A small network was shown many inputs. Here are its activations along a few directions, one row for each input.
Each table varies a few parts of the input and shows all the possible inputs, shuffled.
A made-up example of a description, with smaller parts first: ring(5) and (point or ring(9) or (values(3) and line(6))).
Shared parts are said once, and a part with two or three values counts as separate values.
In the rows, 128 means zero.

Other details of the inputs shift rows strongly along three fixed directions, in all tables alike. That doesn't count.

A family of inputs:
r1: [111  84 127 145 115 131 128 133 138 144 118 144 117]
r2: [125 108 127 147  90 115 107 146 142 146 122 125 126]
r3: [159 105  41 120 139 130 142 187 133 132 186 115 139]
r4: [129 163 178 121 139 116 116 131 110 122 119 102 126]
r5: [134 140 174 111 153 124 149 109 103 125 115 113 121]
r6: [122 108 123 131  99 112 112 132 160 138 123 142 115]
r7: [146 163 105 149 169 151 155 185 117  92 183 139 133]
r8: [121 148 177 122 152 100 134 115 108 122 119 116 123]
r9: [127 179  50 198  94 154 117   5 134  93 119  70 191]
r10: [105 151 177 117 140 125 139 105  99 124 125 146 150]
r11: [105 106 116 102 100 127 110 125 144 151 127 155 139]
r12: [147 172  93 111 182 108 146 167 131  86 185 130 132]
r13: [116  94 125 149 104 101 125 131 142 145 120 138 127]
r14: [121 158 175 126 141 147 132 118 132 110 114 144 104]
r15: [133  99 113  95 110 127 121 124 145 150 114 120 111]
r16: [136  95 121 126 107 148 111 145 124 158 107 128 119]
r17: [129  78 118 125 122 135 128 129 124 152 108 138 121]
r18: [136 154 166 107 149 153 133 116 118 115 101 138 110]
Each input here is: values(3) and (point or ring(5)).
The inputs of r10 and r11 match in every part but the values(3) part. If r8 is changed in the same way as r10 into r11, which row does it become?
Answer: r12
List by row number the other rows that have the values(3) part in common with r4.
Answer: r2, r3, r7, r9, r16
Start at r12 and move only the ring(5) part, one step at a time. The first step leads to r6. Which rows follow, in order?
Answer: r14, r18, r15

A family of inputs:
r19: [146 158  97 137 157 146 151 117 122  95 147 125 138]
r20: [118 111 124 155  82 145 107  39 139 147  64  96 124]
r21: [120 149 176 122 141 127 138 152 121 124 135 154 124]
r22: [125  93 138  99 115 120 117 143 129 160 115 135 116]
r23: [136 167 111 146 146 120 148 126 127  94 158 124 148]
r24: [149 156  95 145 157 146 151 122 121  91 152 119 136]
r25: [137 152 148 116 151 140 136 145 119 114 131 134 113]
r26: [119 153 152 125 148 134 136 148 116 116 147 146 135]
r27: [141 107  75 140 118 124 125 123 141 130 136 106 131]
r28: [130 116  69 149 108 118 126 127 143 127 154 123 152]
r29: [127 112  68 147 115 109 128 126 147 123 153 124 143]
r30: [134 143 171 114 150 139 139 150 115 123 123 136 111]
r31: [140 109  63 139 122 127 131 118 137 133 141 111 138]
r32: [124 153 156 129 142 133 138 147 118 118 144 147 136]
r33: [126  93 139 112 114 122 117 147 129 158 113 124 112]
r34: [110  96 119 126 113 122 118 145 138 145 134 147 128]
r35: [116 172 167 162 113 122 113  42 119 110  80  96 142]
r36: [128  98 135 108 113 121 111 144 137 157 114 125 112]
r37: [112  94 144 123 109 117 109 156 132 156 118 157 125]
r38: [132 142 170 115 152 141 140 153 111 124 124 135 112]
r39: [151 157 100 138 160 133 148 122 118  95 155 109 138]
r40: [108  94 139 111 111 108 114 152 133 155 130 142 124]
r41: [126  98 139 104 109 119 109 143 135 157 111 128 108]
r42: [128  93 114 112 116 135 123 142 135 146 122 142 122]
r43: [121 153 150 119 147 120 135 149 114 118 149 136 138]
r44: [140 109  65 145 116 138 123 120 148 125 134 117 130]
r45: [107 163 190 154 109 133 117  44 127 118  74 112 126]
r46: [132 144 169  96 153 127 137 143 112 126 125 134 122]
The inputs of r27 and r30 match in every part but one. If r43 is changed in the same way as r27 into r30, which row does it become?
Answer: r26
What is each input in this table made of?
Answer: values(2) and (point or ring(5) or line(8))
Change only the ring(5) part in r40. List by row number the other rows that result.
Answer: r23, r28, r29, r43

A family of inputs:
r47: [116  90 168  82 106 125  94 176 144 168 103 161  91]
r48: [143 195 109 166 191 121 167 133  96  69 182 119 167]
r49: [117 151 177 103 181 132 142 177  94 117 146 176 133]
r50: [118 131  87 199 106 136 123  49 131 110 103 102 154]
r51: [103 110 166 158  72 145 118  59 135 152  76 121 130]
r52: [131 145  63 150 150 120 136 113 117 100 161 122 170]
r53: [140 182  93 147 193 144 159 126 115  64 164 145 145]
r54: [165 162 198  88 204 159 154 129  74 114  94  98  92]
r55: [125 184 215 120 174 101 145 134  90 108 130 118 130]
r56: [117 125 133 165  95 145 110 109 132 136 107 123 134]
r57: [102 121 150 141  67 133  81  54 130 159  65 101 140]
r58: [128  98  34 145  81 113  94 101 155 143 135  95 154]
r59: [136 204 137 176 144 138 139  89 107  83 138  92 158]
r60: [148  95  36 141 113 104 120 179 160 131 175 117 131]
r61: [108  42 104 104  57 123  96 107 172 186  90 143 102]
r62: [120 112 114 119 119 101 108  95 140 134 107 114 124]
r63: [139  73  33 143 121  88 125 166 157 135 169 123 132]
r64: [133 126  88 132 145 122 126 116 139 107 133 134 124]
r65: [140 132  52 132 153 144 136 194 129 109 193 160 153]
r66: [117 116 155 157  71 134  91  68 154 146  59  99 101]
r67: [141 201 137 162 144 121 136  92 114  85 139  81 150]
r68: [142 154  57 155 142 156 131 124 142  89 156 133 144]
r69: [131 194 211  80 173 122 153 129 110 105 135 134 117]
r70: [111  69 175 109 108 106 107 165 139 169  96 157  88]
r71: [132  99 134  62 141 102 115 242 136 157 167 167 105]
r72: [118  88 147  76 136 137 139 210 133 155 153 196 108]
r73: [132  73  15 121 127  91 121 172 143 141 184 134 155]
r74: [100  79 173  83  90 119 112 151 124 187 113 159 127]
r75: [113 139 225 116 130 146 144 135 120 136 102 158 102]
r76: [128  92 164  79 130  99 142 218 135 159 161 160 103]
r77: [144 182 107 149 171 131 178 148 109  84 195 128 165]
r78: [103 138 217  97 124 146 130 122 109 146 101 163 122]
r79: [114  59  79 103  75 104 110 133 154 176 134 130 137]
r80: [185 118  53 111 163 169 169 136 118 114 151  92 118]
r81: [120 148 130 168  84 119 127  21 138 125  93  69 148]
r82: [116 144 125 198 104 144 116  18 137 104  70  97 132]
r83: [132 181 218 114 162 136 162 133 116 102 125 140 102]
r84: [170 102  98 108 130 167 123 133 120 147  99  87 100]
r85: [115 139 216 130 118 148 114 139 122 138  88 145  99]
The inputs of r53 and r72 match in every part but one. If r73 is changed in the same way as r53 into r72, which row does it become?
Answer: r79
What is each input in this table made of?
Answer: values(3) and (point or (values(2) and ring(6)))
Change only the ring(6) part in r57. List by row number the other rows that result.
Answer: r47, r58, r65, r68, r71
Change only the values(2) part in r57. List by row number the other rows that result.
Answer: r59
